These are the activations of a small neural network, seen along a few directions. Each row is one input.
Each table varies a few parts of the input and shows all the possible inputs, shuffled.
Descriptions start from the smaller parts, as in this example, which fits no table here: ring(8) and (point or (values(2) and line(4)) or line(9)).
Shared parts are said once, and a part with two or three values counts as separate values.
In the rows, zero is written as 128.

Other details of the inputs shift rows strongly along two fixed directions, in all tables alike. That doesn't count.

Rows:
x1: [ 81 161 157 114 135 204 142 139 129 199  77]
x2: [104 134 140 111 120 156 159 150 112 140  99]
x3: [149 122  99 143 143 128 210 117 142  98  34]
x4: [ 57 185 188 106 136 228  77 149 131 252 149]
x5: [149 120 124 145 122  91  71 104 123  98 219]
x6: [152 119 115 142 123  99 151 137 129  85 124]
x7: [ 95 160 156 131 105 132  59 127 119 177 212]
x8: [139 117 113 124 131 118 202 125 131 117  39]
x9: [164 111 127 149 136  94  75 132 133  85 214]
x10: [151 112  97 129 122  90 147 126 136  88 105]
x11: [167 127 107 154 149 113 152 112 146 101  97]
x12: [101 143 148 109 123 147  55 144 128 175 190]
x13: [102 142 150 113 119 144  50 142 129 173 191]
x14: [173 125 126 157 131  80  72 132 138  92 213]
x15: [112 139 131 127 143 172 162 129 131 152  74]
x16: [ 95 136 130  92 117 157 145 142 118 157  89]
x17: [ 67 159 162 102 119 184 145 152 128 219  82]
x18: [102 139 141 106 119 161 160 150 113 143  96]
x19: [ 84 156 162 116 111 153  64 126 110 182 204]
x20: [171 110  94 136 128  72 130 120 137  77 126]
x21: [141 117 105 133 149 144 205 116 134 101  38]
x22: [103 137 143 111 117 159 158 150 113 141  92]
x23: [171  99 123 154 149  87  72 115 151  98 204]
x24: [133 104 112 121 135 128 198 125 127 110  48]
x25: [170  93 108 144 145  91 136 113 144  82 132]
x26: [ 99 130 126  98 117 151 148 142 116 149  87]
x27: [153 107 108 143 118  85 133  98 115  70 146]
x28: [158 122 106 145 116  75 140 102 119  82 139]
x29: [154  97 114 138 140 106 153 116 138  95 101]
x30: [145 119 125 147 121  92  69 106 119 102 219]
Description of these inputs: line(5) and (values(2) or line(4)).
Change only the line(5) part in x20. List by row number the other rows that result.
> x8, x11, x14, x28
Start at x27 and move only the line(4) part, one step at a time. The first step leads to x30. Which rows follow, in order?
> x19, x5

Rows:
x31: [172 120 135 174 154 111  30 139 168 105 239]
x32: [168  77  57 117 131  69 224 105 134  42  30]
x33: [ 90 129 120  94 112 150 145 132 125 153  73]
x34: [203  86  96 147 144  63 120 109 153  45 131]
x35: [194 106 109 166 159  96  51 124 166  68 215]
x36: [148 111 127 155 125  83  15 123 156 121 249]
x37: [104 144 112 101  94 135 210 122  95 102  39]
x38: [129 127 109 109 147 162 209 145 138 120  32]
x39: [184  79  78 157 133  48 126 114 140  54 141]
x40: [128 142 116 158 138 150 200  72 129 120  44]
x41: [ 90 159 139 111  95 138 177 138 103 150 100]
x42: [ 63 144 159  82 116 197 151 146  88 188  87]
x43: [120 118 142 115 132 134  95 123 120 130 188]
x44: [142 134 119 144 105  88 130 126 104  96 156]
x45: [108 152 166 102 133 154  72 147 141 200 166]
x46: [ 92 183 167 153 143 179  83  89 138 219 179]
x47: [160  92 122 151 134  92 110 120 118  78 181]
x48: [191  88  68 139 157 103 224 127 136  34  24]
x49: [157 130 109 140 112  78  98 115 106  81 186]
x50: [ 90 124 140  97 117 170 162 129 105 135  84]
x51: [163  80 106 149 129  90 163 109 125  42 120]
x52: [190  96  93 162 160  92 165 131 161  55 115]
x53: [101 156 145 129  93 129 118 133 110 138 153]
x54: [133 142 112 159 144 144 202  77 118 128  46]
x55: [104 123 152 120 124 145 124 134 119 147 160]
x56: [154 113 117 141 134  82   8 122 141 126 251]
x57: [ 96 172 155 112 103 135  62 133 111 172 218]
x58: [131 121 119 100 132 136 196 139 118 130  23]
x59: [130 132 151 128 133 129 104 149 133 162 135]
x60: [123 147 154 144 148 161  63 163 145 173 187]
x61: [ 79 157 169  94 123 179 157 161 131 214  71]
x62: [ 35 168 168  83 106 196 118 162 123 252 108]
x63: [ 54 173 191  92 113 207 113 168 128 244  94]
The inputs of x59 and x63 match in every part but one. If x58 is changed in the same way as x59 into x63, which row does it become?
> x34
What do these inputs look like to the network?
> values(3) and (point or (values(2) and line(5)))
List by row number the other rows that have the values(3) part in common with x61.
> x32, x38, x41, x43, x45, x46, x52, x55, x57, x62
